Each row below holds a small network's activations on one input, seen along a few directions.
Each table varies a few parts of the input and shows all the possible inputs, shuffled.
A made-up example of a description, with smaller parts first: one of 5 places around a ring, together with either a single point or (one of 2 separate values, together with one of 4 places along a line) or one of 11 places along a line.
Shared parts are said once, and a part with two or three values counts as separate values.
In the rows, zero is written as 128.

Other details of the inputs vary at random and push rows far along two fixed directions, the same in every table; ignore that.

Rows:
R1: [107  85  59 159  94 140  98 115 122 146 137 124 119 111]
R2: [144 122 181 118 205 125 192 170  73 133  74  78 126 121]
R3: [ 96  96 155 113 168  92 189 113 109 164 132  71 109 108]
R4: [158 163 227  73 198 157 163 169 106  93  96  64 132 156]
R5: [171 150 218  84 212 141 199 188  97  97  84  94 151 182]
R6: [112 169 211  53 203 143 184 177  52 113  92 123 128 143]
R7: [132 149 181 122 181 133 157 127  95 137 122 100 116 136]
R8: [182 191 131 114  79 134  63 115 203  64 163 148 150 174]
R9: [156 151 221 105 222 139 184 177  80 131  69  86 135 150]
R10: [169 205 143 125  88 171  42 124 167  54 116 211 122 148]
R11: [107 121 126 158 159  92 176 122 100 151 125  98 114  79]
R12: [ 81 111  65 153  72 162  88  90 123 156 126 182  87  96]
R13: [158 161 221  65 197 150 164 172 120  98 102  73 137 183]
R14: [180 146 107 107  69 162  50 132 197  80 133 147 159 189]
R15: [110 142 168  98 164 101 179 167  70 138 102 149 129  96]
R16: [ 89 137 137 113 138  90 168 134  74 153 134 153 115  82]
R17: [130 139 167 125 181  97 204 140 111 130 132 103 133 129]
R18: [ 96 113  73 185  86 104 105  92 146 163 155 145 122  95]
R19: [184 150 100 123  82 168  56 132 175  56 128 166 163 186]
R20: [175 164 115 149  84 152  37 129 183  79 137 178 156 163]
R21: [131 118 181 121 180 105 180 155 119 142 101  78 124  87]
R22: [ 97  77  47 155  93 113 116  74 134 146 166 135 118 103]
R23: [177 161 122  94  87 177  52 141 183  72 155 153 154 223]
R24: [ 88 137  75 173  68 124  96  81 133 146 145 188  85  72]
R25: [132 155 193 109 181 133 151 123 109 130 119  93 125 137]
R26: [ 70  24  26 196  76  76 152 110 139 200 155 143 123  69]
R27: [168 154  94 116  86 181  53 126 170  58 146 156 154 190]
R28: [186 190 124 118  79 137  65 120 197  70 171 164 157 192]
R29: [ 80  34  39 180  82  73 148 114 145 216 153 133 121  75]
R30: [190 179 138 113  89 182  38 137 181  73 119 159 166 193]
R31: [ 91  93 151 126 162  98 183 108  98 165 128  66 103  81]
R32: [102  48  47 155  72 109 118 117 147 188 139 132 133 125]
R33: [ 84  99 139 148 161  72 205 116 104 182 126  67 102  53]
R34: [ 98 141 156  90 154 116 159 133  62 138 138 144 113 112]
R35: [ 60  59  31 143  46 112 108 111 101 181 132 185 125  82]
R36: [180 176 127 134  89 157  38 130 194  78 136 169 161 163]
R37: [ 86 116 144 156 167  83 187 117 105 189 123  91 111  74]
R38: [127 124 173  97 182 109 186 132 105 146 138  89 120 154]
R39: [105  61  61 153  69 124 104 107 150 169 127 113 128  90]
R40: [105 106  97 141 100 147  89 116 143 151 134 123 127 129]
R41: [186 199 123 125  96 149  66 115 187  36 157 168 158 176]
R42: [128 131 151 127 176 123 162 124  87 128 126  92 113 113]
R43: [156 200 124 119  79 188  46  92 149  74 147 202 106 152]
R44: [127 115 151 147 180 101 172 156 101 138 100 101 123  90]
R45: [143 131 180 122 199 106 192 163 108 112 100 104 137 116]
R46: [166 169 226  70 222 160 193 187  94  84 101  86 145 200]
R47: [ 81  39  46 173  81  78 139 108 156 205 146 118 120  61]
R48: [168 189 132 116  82 193  46 121 153  65 106 202 124 163]
R49: [ 91  82  78 163 103 135 113 114 117 179 132 122 114 111]
R50: [ 56  29  19 176  77  87 148  70 125 201 179 131 106  86]
Each input here is: one of 5 places around a ring, together with either one of 2 separate values or one of 8 places around a ring.
Changing only the place on the ring of 5 turns R13 into R14. The same change can be made to R12. Which row results?
> R48
Which other rows agree with R25 in the place on the ring of 5? List them by row number.
> R3, R7, R22, R31, R34, R38, R42, R43, R50
Start at R39 and move only the place on the ring of 5, one step at a time. The first step leads to R21. Which rows follow, in order?
> R33, R31, R4
Change only the place on the ring of 8 in R8. List by row number the other rows that result.
> R11, R17, R18, R28, R33, R37, R41
Change only the choice among 2 separate values in R48. List by row number the other rows that result.
> R35

Rows:
R51: [130 150 147 120 139 124 135 138 113 119 120 146 125 121]
R52: [146 138 120 120 108 146  97 135 148 102 129 143 142 148]
R53: [117 138 124 124 118 125 129 121 119 127 138 151 121 121]
R54: [127 143 126 115 118 136 119 129 117 117 134 154 125 134]
R55: [141 139 150 126 147 127 137 139 129 122 116 121 132 132]
R56: [118 123 151 130 167 109 171 134 110 148 119  98 123 112]
R57: [126 123 116 132 122 127 125 116 134 129 140 127 130 131]
R58: [ 80  67  43 166  71 103 116  90 143 183 157 135 113  88]
R59: [ 91  86 110 153 142  96 171 118 111 176 130 103 111  88]
R60: [125 124 120 130 122 126 125 118 136 131 137 125 128 131]
R61: [112 136 156 130 161 121 160 128  96 144 112 114 109  99]
R62: [121 123 151 130 168 111 172 134 108 144 121  99 124 112]
R63: [144 138 151 126 149 128 138 139 127 119 117 120 135 132]
R64: [142 138 152 127 148 128 139 140 130 120 117 121 131 134]
R65: [132 127 126 118 117 135 114 128 133 122 133 130 134 144]
R66: [121 121 149 130 167 108 174 135 106 141 120  97 122 112]
R67: [137 151 119 120 107 142  97 130 131 105 129 168 132 140]
R68: [149 137 117 126 109 147  98 132 144 101 128 142 140 151]
R69: [142 138 153 122 143 126 137 141 129 120 117 121 133 131]
R70: [126 123 120 132 123 127 126 119 136 129 139 126 126 132]
R71: [145 138 120 123 104 144  95 133 148 106 128 143 142 150]
R72: [147 138 121 124 107 147  96 133 147 108 128 142 142 151]
R73: [124 122 119 126 119 124 126 120 137 127 139 125 128 128]
R74: [131 127 124 121 121 137 114 127 134 122 131 130 133 145]
R75: [ 77  54  37 167  74 106 117  93 129 182 150 134 114  91]
R76: [119 123 154 125 162 108 169 137 111 144 121 100 123 112]
R77: [127 141 130 123 121 147 110 123 119 120 126 142 117 130]
R78: [132 149 149 127 140 137 126 129 117 122 111 136 119 117]
R79: [125 124 122 126 118 124 125 120 136 129 138 125 128 130]
R80: [118 122 152 130 164 109 170 135 109 149 120  99 123 112]
R81: [142 137 151 126 145 127 137 139 129 125 117 121 133 130]
R82: [135 128 125 122 122 139 116 128 131 118 133 130 134 146]
R83: [147 138 120 128 111 148  97 133 148 105 129 144 139 153]
R84: [132 128 125 118 118 137 114 129 135 123 132 130 133 144]
R85: [126 125 122 129 120 126 125 119 135 133 138 125 128 131]
R86: [146 139 119 124 105 146  95 133 149 108 128 143 140 151]
R87: [132 127 126 115 120 136 116 130 134 118 133 129 133 142]
R88: [132 126 124 123 122 139 115 128 134 121 133 131 131 146]
R89: [145 138 149 126 148 127 140 139 126 117 116 119 132 131]
R90: [140 137 150 121 146 126 138 141 130 120 118 121 134 127]
R91: [118 136 125 130 119 136 116 113 122 129 131 139 113 116]
R92: [119 125 153 127 163 108 171 137 111 148 120  99 122 113]
R93: [ 82  63  42 169  78 102 120  88 136 178 157 133 113  87]
R94: [118 122 153 124 164 108 171 137 111 142 121  99 124 109]
R95: [141 138 150 124 143 126 137 140 130 125 117 120 132 130]
R96: [147 137 117 128 110 148  96 131 146 104 129 144 143 151]
R97: [139 150 123 128 106 156  89 125 133 107 122 156 125 136]
R98: [110 136 151 124 157 109 168 136  93 142 123 127 116 101]
R99: [146 139 120 126 109 147  96 132 147 106 127 142 140 152]
R100: [133 128 125 120 119 138 114 128 133 124 132 130 134 145]
Changing only one part turns R67 into R54. The same change can be made to R97. Which row results?
> R77
Changing only one part turns R66 into R68. The same change can be made to R92. Which row results?
> R86
What do these inputs look like to the network?
> one of 5 places around a ring, together with either one of 2 separate values or one of 8 places along a line
Change only the choice among 2 separate values in R51. List by row number the other rows that result.
> R78
Which other rows agree with R70 in the place on the ring of 5? List them by row number.
> R53, R57, R58, R60, R73, R79, R85, R91, R93
Change only the place on the line of 8 in R75. List by row number the other rows that result.
> R65, R74, R82, R84, R87, R88, R100
